A small network was shown many inputs. Here are its activations along a few directions, one row for each input.
In each table, some parts of the input vary, and every possible input appears once, in random order.
Descriptions start from the smaller parts, as in this example, which fits no table here: one of 6 places along a line, together with either a single point or one of 9 places around a ring or (one of 2 separate values, together with one of 5 places around a ring).
Shared parts are said once, and a part with two or three values counts as separate values.
In the rows, 128 means zero.

Other details of the inputs shift rows strongly along two fixed directions, in all tables alike. That doesn't count.

Rows:
R1: [135 105 160 113 137 137  92  85  83  83 154 209 145]
R2: [131 144 116 102 104 111 127 117 100 151 163 197 145]
R3: [108 144 111 127  76 106 114 131 133 143 122 100 140]
R4: [102 138 134 120  95  92  90 149 125 150 111 101 152]
R5: [172 111 116 161 135 181 187 180 179 126  37  38  96]
R6: [100 141 121 133  92 110  85 168 119 145 127 111 138]
R7: [103 133 136 113  96  97  89 160 127 145 126 102 152]
R8: [159 108 118 138 180 188 182 133 153 112  83 107 105]
R9: [ 97 142 124 111  78  78  95 142 122 139 152 110 154]
R10: [110 129 114 122  94 125  91 147 104 129 125 142 144]
R11: [158  94 168  84 135 133 101  76  98  59 138 222 166]
R12: [140 100 175 108 147 140  97  65  83  68 147 220 137]
R13: [118 147  82 166 128 152 173 162 170 171  98  37 100]
R14: [118 132 136 138 113 114 110 117 107 111 164 144 129]
R15: [186 116 147 144 160 172 186 147 159 140  75 126  91]
R16: [131 120 135  94 103 113 115  82 104  86 143 183 154]
R17: [181  97 163 129 146 126 167 100 148  63 102 130 119]
R18: [ 89 151 113 133 120  92 114 123 132 162 150 101 137]
R19: [140 102 147 112 150 130 120  56  96  64 178 222 139]
R20: [158 113 114 143 122 153 169 129 134  87  98 119 102]
R21: [182  85 132 152 189 198 186 128 144  77  91 132  96]
R22: [145 130 166 101 132  94 128 103 116 127 170 196 133]
R23: [198  87 161 150 155 162 180  92 152  46  93 142  89]
R24: [157 107 145 148 132 155 139 135 145 101  82 113 105]
R25: [150  97 187 106 133  95 103  70 108  48 168 204 135]
R26: [202  87 159 136 169 177 181 143 162  63  73 114 111]
R27: [150 127  78 160 155 182 213 157 168 135  82  55  91]
R28: [189  99 104 163 137 181 206 156 154  79  78  91  88]
R29: [107 131 106 167 137 143 144 196 156 169 104  39 100]
R30: [198  85 170 150 164 141 180  99 150  43  96 135  92]
R31: [178  93 149 167 187 156 197 109 160  74 103 106  81]
R32: [ 83 149 117 151  90 122  86 154 114 175 122  92 126]
R33: [ 86 148 117 127 120 123  94 129 131 174 131 112 141]
R34: [143 127 178 104 142 100 109 104 112 138 139 198 137]
R35: [102 123 150 127 133 122  84  93 113 126 147 165 135]
R36: [ 94 153  97 142  72  98 104 168 124 149 141  92 132]
R37: [106 146  89 103 126 137 110 144 124 170 128 117 157]
R38: [128 132 149  96 150  92 110  68 125 116 162 162 151]
R39: [ 88 137 128 145 126 107  97 143 124 160 131 102 127]
R40: [137 100 182 112 169 129  95  73 106  71 167 214 141]
R41: [112 151 111 104 128 109 114 116 131 146 162 128 153]
R42: [179 110 134 127 185 152 191 122 171 101 113  92 107]
R43: [106 171 101 125  87  98 125 168 124 196 154 126 134]
R44: [125 149  87 137 143 154 150 190 166 180  95  42 125]
R45: [110 144 107  88 127 116 114  83 112 134 158 161 156]
R46: [122 131 150  99 155 107  99  98 128 137 136 143 152]
R47: [143 115 145 141 174 142 150 128 153 125 102 103 115]
R48: [143 100 189 117 146 105 106  64  98  59 181 200 130]
R49: [ 87 142 127 121 131 109  96 149 132 167 147 104 143]
R50: [ 81 136 117 118 117 123  85 116  98 144 148 157 142]
R51: [148 117 165  86 160 117 112  31 122  85 166 206 151]
R52: [193 104 147 116 164 170 173 127 128 111 106 189 116]
R53: [107 147 108 121  79  99 110 151 127 138 140 105 150]
R54: [ 70 172  77 138  96 104 111 167 135 192 156  74 141]
R55: [159 127 105 146 167 181 181 159 182 154  64  46 103]
R56: [142 102 159  92 170 143 107  65 103  81 157 223 157]
R57: [144 123 179  97 143 106 110 116 114 135 153 198 137]
R58: [ 93 146 114 128 124 102 120 138 137 157 159  97 134]
R59: [ 85 141 115 141 113  97 109 140 125 150 166 102 125]
R60: [ 73 150  90 130  97 111 105 120 104 153 160 131 135]
R61: [119 128 154  88 154 108  92 105 126 133 155 151 157]
R62: [137 139 150 108 129 118 114 138 117 153 144 180 138]
R63: [ 98 143 123 154 100  96 111 135 115 146 141  96 120]
R64: [184  93 154 163 162 159 175 153 161  85  59  84  87]
R65: [100 140 129 118 137 121  96 132 125 149 150 135 149]
R66: [154 137  60 145 145 177 203 172 168 154  87  45 109]
R67: [ 83 143 139 140 102  94  73 139 102 160 139 114 137]
R68: [ 89 151  80 148  78 122 114 156 102 160 147 100 131]
R69: [128 116 168 125 136 126  89 107  99  97 154 176 138]
R70: [105 130 124 115  97 120  89 128 101 124 123 153 140]
R71: [199 118 135 152 156 169 217 134 167 125  84 119  80]
R72: [ 73 163  70 152  69 119 116 165 107 179 133  75 122]
R73: [114 131 113 109 130 124 119  91 109 119 168 172 152]
R74: [125 151 141 118 112  84 125 120 119 163 149 160 131]
R75: [ 92 146 103 147 111 113 117 143 126 147 160 107 126]
R76: [179  94 141 167 178 176 197 101 162  76 100 114  79]
R77: [115 118 164 129 130 114  90 126 106 117 148 142 131]
R78: [101 149  77 121  65 113 118 160 118 153 130 100 153]
R79: [104 164  98 109  86 104 125 136 105 183 149 159 137]
R80: [127 135  83 141 101 159 156 193 148 156  61  50 120]
R81: [ 71 165  90 160  66 106 100 156 117 186 139  70 122]
R82: [103 160  97 115  95 125 121 170 113 204 117 133 132]
R83: [ 78 166  69 109 107 129 107 164 128 204 115  79 150]
R84: [194  80 170 149 172 165 172 145 158  62  79 109  91]
Each input here is: one of 2 separate values, together with one of 6 places around a ring, together with either a single point or one of 6 places along a line.
The inputs of R73 and R56 match in every part but the choice among 2 separate values. If R68 is changed in the same way as R73 into R56, which row does it become?
Answer: R1
The inputs of R75 and R40 match in every part but the choice among 2 separate values. If R38 is changed in the same way as R75 into R40, which row does it become?
Answer: R46
The inputs of R29 and R59 match in every part but the choice among 2 separate values. If R62 is changed in the same way as R29 into R59, which row does it become?
Answer: R43
Change only the place on the line of 6 in R45. List by row number the other rows that result.
Answer: R16, R20, R27, R60, R72
Change only the choice among 2 separate values in R54. List by row number the other rows that result.
Answer: R65
Change only the place on the line of 6 in R24. List by row number the other rows that result.
Answer: R5, R32, R33, R35, R55
Which other rows agree with R8 in the choice among 2 separate values and the place on the ring of 6? List them by row number.
Answer: R12, R50, R70, R80, R82, R83
Change only the choice among 2 separate values in R74. List by row number the other rows that result.
Answer: R34

Rows:
R85: [195 114 154 137 173 148 202 140 172 128  82 109  93]
R86: [149 112 100 134 141 183 157 111 114  95 114 155 121]
R87: [107 166  84 101  81 117 117 183 127 202 118 107 152]
R88: [180  90 147 142 233 196 188  86 165  79 108 125  99]
R89: [114 109 156 116 102 100  84  55  92  57 166 193 147]
R90: [ 42 178  97 149  85  62  80 156 125 205 186  70 134]
R91: [143  97 126 153 189 186 156 113 145  89 102  94 107]
R92: [179  90 186 168 168 148 161 148 154  78  91  93  85]
R93: [167 113 144 149 105 133 153 159 122 107 105 141 105]
R94: [105 145 147  79 150 112  81 103 103 174 159 203 161]
R95: [139 130 105 126 185 168 174 111 142 145 130 131 118]
R96: [ 90 138  69 144  89 137 120 165 132 134 112  55 136]
R97: [ 97 150 186  82 110  43  54  86  84 154 211 236 163]
R98: [ 94 168  80 117  95 140 117 187 119 225 112 115 141]
R99: [ 91 177  33 130  78 133 154 189 142 207 124  53 137]
R100: [185  95 130 166 181 195 197 195 190 106  31  12  90]
R101: [192 110 109 133 202 183 230 125 182 105  95  90  99]
R102: [103 134 100 132  85 134 101 192 131 152  89  68 142]
R103: [ 72 137 138 141 102  79  70 110 103 123 183 121 135]
R104: [166 111 117 144 118 148 175 104 126  74 112 140 107]
R105: [226  92 182 115 164 157 193  91 143  68  98 196 103]
R106: [110 132 165  87 148  96  74 107 128 140 151 158 168]
R107: [137 135  90 121 145 170 165 115 124 139 129 150 124]
R108: [ 56 173  91 139  91  74  91 139 137 197 159  62 139]
R109: [100 159 115 171 112 103 133 217 164 210 108  22 102]
R110: [ 82 141 139  85 139  81  64  65 113 126 197 169 177]
R111: [165 116 113 123 116 162 155 167 135 118  79 117 131]
R112: [107 105 197  84 156 112  34  60  82  91 164 229 172]
R113: [113 106 129 120 139 152  97  81  97  78 142 175 139]
R114: [125 122 131 147  89 122 117 164 131 124  87  90 118]
R115: [ 92 115 163  87 111 115  30  88  70 109 154 225 172]
R116: [ 63 160 130 103 127  99  49 136 114 203 152 136 165]
R117: [168  81 209 128 135 120 109  91 104  39 135 208 121]
R118: [ 89 149  83 100  74 107  88 114  91 129 162 157 168]
R119: [175 111  99 152 143 206 187 186 146 133  46  93  97]
R120: [224  88 195 122 167 147 187  97 131  61 123 213  99]
R121: [163 104 145 139 121 129 151  88 104  56 154 191 112]
R122: [112 118 187 110 118  83  61  89 107 100 145 165 151]
R123: [112 159  73 157  52 124 140 218 137 192  74  45 112]
R124: [171 124 128 113 173 154 180 157 167 149  89 104 121]
R125: [175  79 185 136 182 139 148  48 137  19 130 154 109]
R126: [ 65 183  81 125  83  73 111 137 127 210 166  93 141]
R127: [ 86 143 190  86 114  47  35  71 101 141 186 200 174]
R128: [210  94 159 139 170 157 210  80 136  50 141 191  89]
R129: [101 153 124 129 119  84 126 114 121 161 188 143 128]
R130: [ 92 138  88 180  77 121 133 180 129 138 124  52 102]
R131: [ 66 151  77 142 102 117  98 164 138 164 130  32 145]
R132: [147 149  71 159 105 150 205 163 159 157  98  62  93]
Describe the family of inputs behind these rows.
Answer: one of 2 separate values, together with one of 4 places along a line, together with one of 6 places around a ring
The inputs of R93 and R109 match in every part but the place on the ring of 6. If R123 is changed in the same way as R93 into R109, which row does it become?
Answer: R127
The inputs of R99 and R96 match in every part but the place on the ring of 6. If R107 is changed in the same way as R99 into R96, which row does it become?
Answer: R113
Start at R121 and move only the place on the ring of 6, one step at a time. The first step leads to R128. Which rows follow, in order?
Answer: R129, R90, R103, R130
Start at R129 and move only the place on the line of 4, one step at a time. The first step leads to R126. Which rows follow, in order?
Answer: R101, R95
Change only the choice among 2 separate values in R116. List by row number the other rows that result.
Answer: R88
Change only the choice among 2 separate values in R125. List by row number the other rows that result.
Answer: R122

Rows:
R133: [141 124  69 164 108 184 181 162 137 110  99  79 102]
R134: [128 130 150 104 168 135 109 129 130 157 123 139 146]
R135: [103 173  77 113  94  95 143 173 147 209 139  80 141]
R136: [181 123 134 107 131 131 175  93 134 106 121 177 125]
R137: [225  80 137 152 164 220 213 167 158  70  39 113  88]
R138: [ 50 144  93 163  69  85  71 159 131 138 133  18 139]
R139: [165 104 163 168 126 110 162 148 169  73  90  50  96]
R140: [117 129 123  80 122 120  99  37  88  91 173 225 167]
R141: [ 56 148 133 118  54  85  25 150  60 170 156 181 158]
R142: [204  87 173 164 235 205 202 152 188 109  57  88  71]
R143: [115 112 170 121 189 125 102  48 118  96 187 188 130]
R144: [ 97 157  92 176  57 105 136 203 115 182 120  76  95]
R145: [177 105 148  92 184 161 154 116 145 107 100 163 142]
R146: [123 161  67 160  53 122 158 210 137 180 107  64 110]
R147: [ 65 169  51 110 102 120 119 148 129 191 151  81 155]
R148: [ 58 145  93 151  70 107  76 131  76 142 166 140 134]
R149: [104 157  95  97  89 125  99 152 115 186 107 134 160]
R150: [131 122 205 105 168  81  97  52 115 112 197 221 134]
R151: [187 106 189 104 196 124 163  65 137  85 156 196 120]
R152: [144 121 104 148 189 171 181 125 160 128 117  78 105]
R153: [118  91 220  91 123  78  25  68  97  47 150 196 168]
The inputs of R137 and R146 match in every part but one. If R153 is changed in the same way as R137 into R146, which row does it become?
Answer: R139
Describe the family of inputs behind these rows.
Answer: one of 3 separate values, together with either a single point or one of 6 places along a line
Change only the place on the line of 6 in R137. List by row number the other rows that result.
Answer: R134, R141, R142, R145, R149
Which other rows agree with R147 in the choice among 3 separate values? List them by row number.
Answer: R133, R138, R140, R143, R148, R152

Rows:
R154: [175  96 146 137 152 155 175  91 125  64 126 188  97]
R155: [174  97 166 104 179 163 153 101 149  78 111 164 133]
R156: [130 144 108 104 129 116 137 146 130 164 113 115 140]
R157: [ 77 157 104 114 101 122  68 117 113 155 169 137 161]
R158: [ 72 152 146 110 106  80  71 146 113 182 158 124 148]
R159: [143 110 175 109 113  94  92  81 115  76 157 177 152]
R160: [110 145  93 151 107 135 136 154 111 162 130 126 121]
R161: [126 127 147 103 141  97  99 116 130 134 140 146 152]
R162: [ 96 170 115 103  92  77  93 138 118 200 156 158 153]
R163: [172  93 162 135 182 169 142  87 142  69 135 154 116]
R164: [194 103 141 127 136 154 187 120 141  78  92 121 111]
R165: [ 93 127 138 139 113  96  99 123 107 116 154 134 119]
R166: [ 95 144  80 154 127 139 150 192 163 190 112  27 116]
R167: [116 156  94 147 111 148 136 151 134 178 138 112 115]
R168: [173  96 157 121 197 138 159  86 149  78 133 151 123]
R169: [ 83 146 117 126  80  77  80 113 113 135 178 120 154]
R170: [138 117 190 118 117  84  93  86 110  82 159 173 138]
R171: [124 136 114 137  88 123 132 158 123 146 112 134 115]
R172: [106 150  67 136 126 150 171 184 146 191 106  48 116]
R173: [145 122 145 139 177 122 155 122 147 121 129 108 108]
R174: [135 121 186  99 158  85  95  90 117 113 155 182 142]
R175: [ 67 151  93 122  92 110  73 132  96 152 157 134 164]
R176: [128 123  92 170 105 148 160 212 163 148  66  27  96]
R177: [174  91 139 125 173 166 167  93 106  67 117 174 119]
R178: [ 85 166  88 129  84 134  85 178 135 190 121  77 148]
R179: [ 63 158 102 102 107 105  82 125 117 170 170 131 167]
R180: [142 148 100 140 143 132 176 143 153 165 126 114 111]
R181: [118 119 105 159 133 143 137 157 130 131 114  85 119]
R182: [171  89 138 120 158 156 170  88 117  55 119 172 107]
R183: [128 111 166 132 122 108 108 127 116  96 126 148 117]
R184: [114 146 114 107 104 131  98 140 109 162 130 133 145]
R185: [125 124 152 118 125 128  82 119 124 126 142 148 146]
R186: [176 100 148 128 152 150 163  76 143  44 134 150 124]
R187: [127 138 126 121 139 131 148 116 132 150 152 160 125]
R188: [139 117 162 140 161 141 120 103 127 103 150 142 113]
R189: [121 123  93 146 119 150 148 147 142 111 109  93 113]
R190: [115 117 142 126 116 115  88 134 106 122 129 147 149]
R191: [155 132 139 131  96 117 145 122 130 121 128 148 124]
R192: [ 94 145 115 146 109 125 112 119 141 179  71  73 118]
R193: [ 87 164 121 103  89  93  92 142 115 200 158 158 151]
R194: [121 144 104 147  96 135 133 176 118 172 103 117 123]
R195: [175 117  94 155 165 202 205 158 159 125  81  66  88]
R196: [129 140 126 127  96 105 132  96 116 120 166 163 130]
R197: [104 129 155 120 150 107 110 110 121 134 164 141 130]
R198: [122 114 106 155 123 136 144 152 142 114 114  85 106]
R199: [139 121 106 129 108 143 152 161 126 126  88 105 112]
R200: [109 136 110 114 100 122 105 149  92 151 118 137 148]
R201: [107 137 144 139 106  85 105 109 116 116 167 121 128]
R202: [120 144 152 101 104 112  75  98 100 147 168 211 152]
R203: [107 139 129  94  93  86  94  71  86 107 185 183 160]
R204: [151 127 135 168 145 164 155 183 162 146  85  54  90]
R205: [ 81 142 144 131  95  88  65 150  91 156 144 135 146]
R206: [149 108 130 130 126 150 141 137 140  86  95 128 120]
R207: [174  87 179 113 183 150 149 104 149  82 116 157 125]
R208: [138 109 144 160 158 142 146 135 122 102 119 116 104]
R209: [139 128 115 113 139 147 159 157 139 155  99 102 125]
R210: [187 104 145 135 138 158 173 120 158  66  94 114 117]
R211: [131 112 156 103 129 128  88  96  98  86 137 197 161]
R212: [171 121  95 151 182 177 208 155 183 120  81  58 102]
R213: [139 132 130 105 147 125 125 124 143 127 119 134 147]
R214: [124 113 153 133 160 136 124  38 129 103 107 151 117]
R215: [116 157  61 136 131 135 172 179 149 190 104  47 119]
Describe the family of inputs behind these rows.
Answer: one of 2 separate values, together with either a single point or (one of 5 places along a line, together with one of 6 places along a line)
The inputs of R172 and R209 match in every part but the choice among 2 separate values. If R167 is changed in the same way as R172 into R209, which row does it become?
Answer: R202
The inputs of R188 and R204 match in every part but the choice among 2 separate values. If R201 is changed in the same way as R188 into R204, which row does it become?
Answer: R170
Change only the choice among 2 separate values in R190. List by row number the other rows that result.
Answer: R181
Change only the place on the line of 6 in R179. List by row number the other rows that result.
Answer: R157, R175, R186, R189, R212
Change only the place on the line of 5 in R212. List by row number the other rows that result.
Answer: R168, R173, R180, R215
